Each row below holds a small network's activations on one input, seen along a few directions.
Each table varies a few parts of the input and shows all the possible inputs, shuffled.
A made-up example of a description, with smaller parts first: values(2) and (point or ring(9) or (line(4) and ring(8))).
Shared parts are said once, and a part with two or three values counts as separate values.
(in the rows, 128 means zero)

Other details of the inputs vary at random and push rows far along two fixed directions, the same in every table; ignore that.

Rows:
R1: [149  79 166 143  74 149 107 161 149 112 124  76 147 123]
R2: [138 175 100 112 166 117 148  78 106 150 141 128 112 135]
R3: [158 167 125 155 157 157 148 117 117 129 152 116 124 132]
R4: [ 91  76 116  97  93  81 104 134 143 137 102 162 116 131]
R5: [147 170 129 156 160 154 157 119 120 121 155 116 127 127]
R6: [156  75 164 144  71 152 101 160 147 117 124  74 146 124]
R7: [157 177 123 133 166 156 116 112 101 139 115 110 132 125]
R8: [111 181 104 130 181 123 167 106 118 129 152 169 114 129]
R9: [156 163 126 148 153 166 146 125 117 131 157 121 124 132]
R10: [164 164 133 133 158 154 124 124  92 135 119 120 152 134]
R11: [147  71 167 137  66 160 101 164 150 115 126  75 146 123]
R12: [147 166 127 146 156 161 151 125 120 126 157 124 125 131]
R13: [155 165 126 148 154 166 148 125 118 130 157 121 124 132]
R14: [115  73 153 123  76 128 110 157 151 116 118 106 138 121]
R15: [156  76 166 118  69 149  91 144 145 129 120  41 150 124]
R16: [ 54  86  99  81 111  45 120 126 146 133  96 202 110 126]
R17: [164  79 174 126  77 156  80 166 123 122  92  72 172 125]
R18: [145 170 130 156 161 154 158 117 121 118 156 116 129 125]
R19: [153 165 127 147 154 165 148 125 118 127 157 121 125 132]
R20: [143 169 129 148 158 162 157 126 120 122 159 122 127 128]
R21: [138 184 104 120 182 125 127 102  92 145 111 151 127 133]
R22: [136 185 102 118 182 125 123  99  95 146 109 148 122 131]
R23: [151 164 130 153 153 159 149 121 121 124 154 114 126 131]
R24: [ 91  81 116 101  98  74 107 131 144 132 101 161 116 130]
R25: [135  80 170 139  76 157 115 163 152 108 131  79 150 118]
R26: [137  78 169 141  74 148 111 161 153 107 127  76 150 117]
R27: [ 58  86  96  80 109  46 115 126 145 138  95 202 108 129]
R28: [ 67  83  96  83 107  52 111 121 141 143  93 197 104 133]
R29: [ 79  83 121 102 101  65 118 131 150 124 101 164 123 123]
R30: [ 60  85  98  83 109  50 115 122 143 137  95 196 107 129]
R31: [119  75 149 121  78 126 107 153 149 121 116 110 135 125]
R32: [142  79 164 142  75 145 108 159 150 111 123  79 148 119]
R33: [127 177  96 136 179 117 156  98 112 136 144 164 108 135]
R34: [115 181 101 135 180 118 163 101 115 131 147 163 110 132]
R35: [113 181 103 135 182 117 166  99 117 128 149 164 113 130]
R36: [162 170 131 134 161 156 122 120  95 137 119 113 145 131]
R37: [145 168 126 151 158 154 153 117 120 124 155 120 126 128]
R38: [155  73 167 143  67 158  99 162 148 117 126  70 147 124]
R39: [ 44  95  69  70 128  10 115 102 137 151  83 237  90 137]
R40: [140 168 129 150 159 161 158 120 120 120 159 120 127 126]
Each input here is: values(2) or line(6) or (line(4) and line(8)).

Rows:
R41: [138  38 148 111  55 105  72 155 146 137  90  97 143 136]
R42: [116 144 101 118 149 114 139 112 104 143 120 177 110 146]
R43: [128 145  91 119 152  96 140 102 112 146 114 159 113 144]
R44: [163  73 174 142  62 184  98 189 138 119 127  74 158 128]
R45: [184 126 149 161 108 171 117 143 124 127 132  64 135 129]
R46: [114 149  98 100 150  99 138  89 126 146 135 147  98 125]
R47: [ 99 149 114 123 151 105 156 117 124 118 137 177 122 136]
R48: [113 150  94 119 151 117 133 130 116 143 121 181 105 136]
R49: [140  91 184 169  85 187 125 190 159  87 146  64 157 109]
R50: [ 77  47 153 116  70 101 114 179 163 100 112 136 148 116]
R51: [105 143 106 111 143 111 146  92 124 137 138 131 117 127]
R52: [141 110 139 109 103 136 126 119 135 134 138  91 132 122]
R53: [130 121 143  69 132  94  47 130  74 143   9 118 192 119]
R54: [ 92  83 131 115  94 110 116 153 141 122 113 158 137 119]
R55: [184 189 126 143 173 186 145  92 102 153 175  81 122 142]
R56: [111 147 101 118 153 114 137 128 124 136 132 187 109 125]
R57: [123 144 104 117 154 115 123 111 107 154 126 181 111 151]
R58: [168 176 144 172 149 167 156 127 127 105 162  83 134 122]
R59: [115 152  92 102 148 101 133  91 117 154 125 141  93 135]
R60: [110 143 113 137 143 124 138 113 125 126 127 167 114 127]
R61: [110  47 146 101  61 102  96 156 147 123  98 143 138 127]
R62: [169 120 157 148 108 192 132 165 130 114 153  94 152 121]
R63: [102 149 115 128 149 115 148 139 136 115 139 170 120 123]
R64: [153  92 139 114  91 141  88 128 138 143 127  73 123 132]
R65: [ 87 142 120 133 159 104 162 118 125 114 139 176 119 129]
R66: [ 88 145 120 138 160 103 154 118 131 115 136 176 108 123]
R67: [216 120 182 181  93 214 120 158 140 109 153  22 158 116]
R68: [ 95  80 135 120  91 107 115 137 138 122 106 154 133 127]
R69: [112  83 130 113  92 107 106 142 143 127 103 155 120 126]
R70: [ 95 150 108 119 154 109 159 135 130 116 140 179 128 132]
R71: [121  82 125 112  96 109  85 141 137 143  99 152 115 143]
R72: [105  83 131 106  83 106 105 120 156 128 114 103 124 117]
R73: [ 92  92 137  92  90  85 126 124 154 124 122 118 129 122]
R74: [ 97 142 109 134 164  86 163 108 131 118 133 158 123 127]
R75: [ 97 150 103 130 152 115 140 126 127 130 131 183 112 122]
R76: [135 149  95 123 157  97 116 101 118 157 118 162 101 141]
R77: [202 229 150 130 209 182  89 110  47 142  71  76 188 116]
R78: [116  45 150 128  52 100  87 154 162 117  93  98 142 115]
R79: [ 97 158 104 106 150  92 150  96 137 129 141 142 106 126]
R80: [127 142  98 117 155  93 144 100 119 139 125 164 117 133]
R81: [117 149 102 124 148 114 130 113 110 144 118 177  99 140]
R82: [115 149  92  97 148 102 140  90 112 153 127 142 103 141]
R83: [162 191 145 190 176 175 171 121 129 108 174  83 135 123]
R84: [114  84 147 120  86  90 118 142 153 113 116 120 143 124]
R85: [149 186 144 161 171 179 180 106 123 115 186  69 135 122]
R86: [184 189 124 165 175 205 137 137 108 137 166 114 123 139]
R87: [161 171 149 168 153 180 159 134 125 103 165 105 134 126]
R88: [115  81 124 103  98 111  93 157 132 144 111 158 130 139]
R89: [151 191 141 166 172 181 174 107 133 114 181  67 128 120]
R90: [167  88 176 163  78 167 114 151 138 111 137  54 162 114]
Q: Changing only one part turns R43 into R45. The same change can be made to R84. Which row results?
A: R58
Q: Changing only one part turns R77 into R53. The same change can be made to R83. Which row results?
A: R74
Q: What do these inputs look like to the network?
A: values(2) and (point or (line(4) and line(6)))
Q: Which other rows does R45 become when the line(4) part takes its other values? List them by row number.
A: R48, R59, R81
Q: Which other rows does R86 become when the values(2) part takes its other values? List them by row number.
A: R88
Q: Which other rows does R55 become when the line(4) part takes its other values? List them by row number.
A: R41, R57, R88
